data =
[-94 238 -593 60 219 -5 492 27 47 -3 -121]
[-63 27 -175 96 34 256 172 -188 -57 357 211]
[218 -199 -46 -54 -122 -12 -2 -154 84 19 -18]
[122 385 -321 -48 -147 -343 -419 386 -3 -221 85]
[-3 67 -344 6 -6 226 25 -206 -345 295 20]
[-350 -90 -286 24 -20 243 -40 48 -396 -7 129]
[125 -264 161 -369 368 256 8 388 -98 -433 -81]
[79 -195 -151 161 -206 30 -46 -125 156 -141 -42]
[14 -185 -40 35 -241 -62 -3 -203 82 -69 -148]
[-16 80 8 60 -118 -573 -85 81 -559 -4 -433]
[-177 -178 157 -224 92 -521 153 -124 4 -250 490]
[-236 170 -220 -40 307 275 -74 -277 -70 113 -12]
[46 406 493 188 -264 248 -102 -70 32 -264 228]
Counting starts at 0.
The entry just left of -69: 82
The entry just left of the smallest entry is 238
The entry at row 0, column 2: -593
What is the entry in the bottom-left corner?
A: 46
The entry at the centre -> 256
What is the top-right entry?
A: -121
What is the entry in the bottom-right corner?
A: 228
What is the entry at row 2, column 0?
A: 218
The entry just right of 157: -224
The entry directly above 170 -> -178
What is the entry just left of 85?
A: -221
What is the entry directly above -62?
A: 30
What is the entry in the top-left corner?
A: -94
The maximum -> 493
What is the entry just left of 30?
A: -206
The entry directly below -321 -> -344
The entry directly below 226: 243
What is the entry directly below 47?
A: -57
The entry just left of 275: 307
The entry directly below -57 -> 84
What is the entry just left of the largest entry?
A: 406
The entry just right of the centre entry is 8
What is the entry directly below -178?
A: 170
The entry in row 2 and column 1 is -199
The entry directly above -98 -> -396
What is the entry in row 1 and column 0?
A: -63
What is the entry directly above 20?
A: 85

[-215 -22 -7 -230 -55 -83 216 100 14 262 187 -70 446 277]
[123 -91 -188 -113 -323 90 -445 9 136 -37 -186 236 135 365]
Counting starts at 0.
The entry in row 1 and column 0 is 123
The entry at row 0, column 0: -215
The entry at row 1, column 1 is -91
Report the bottom entry of the column that holds the smallest entry.
-445
Report the entry in the bottom-right corner.
365
The entry directly above -113 -> -230
The entry just right of 446: 277
The entry directly below 262 -> -37
Report the entry in row 0 and column 1.
-22
The entry directly above -186 is 187
The entry at row 0, column 2: -7

[[140.4, 57.2, 212.1, -133.3, -39.3], [146.4, -180.9, -3.7, 79.9, 265.6], [50.8, 229.8, -117.4, 193.1, 127.0], [-90.8, 262.2, -44.5, -143.2, -67.8], [-70.3, 165.6, 137.2, 174.8, -70.0], [-165.7, 29.5, 203.1, -11.7, 77.5], [189.7, -147.5, 207.9, -119.8, 18.3], [251.9, 220.9, -57.4, -58.7, -141.3], [134.7, -52.8, 25.8, 217.2, -11.2], [130.7, 134.6, 176.0, 245.3, -40.1], [-120.0, 173.8, -38.0, 71.9, 262.5], [-181.5, -147.6, 47.0, 15.2, 106.7]]
Find the fifth entry in reading order.
A: -39.3
Find the entry just left of the largest entry.
A: 79.9
Find the largest entry.
A: 265.6
Find the second largest entry.
A: 262.5
Find the entry just left of 71.9.
A: -38.0
The entry just right of -119.8 is 18.3
The first entry in reading order -> 140.4
The entry just left of -40.1: 245.3
Find the entry just left of -70.0.
A: 174.8
The entry just left of 217.2 -> 25.8
The second entry in reading order: 57.2
The smallest entry: -181.5
Find the entry just left of 106.7.
A: 15.2
The entry just right of -147.5 -> 207.9
Find the entry just right of 29.5.
A: 203.1
Find the 2nd smallest entry.
A: -180.9
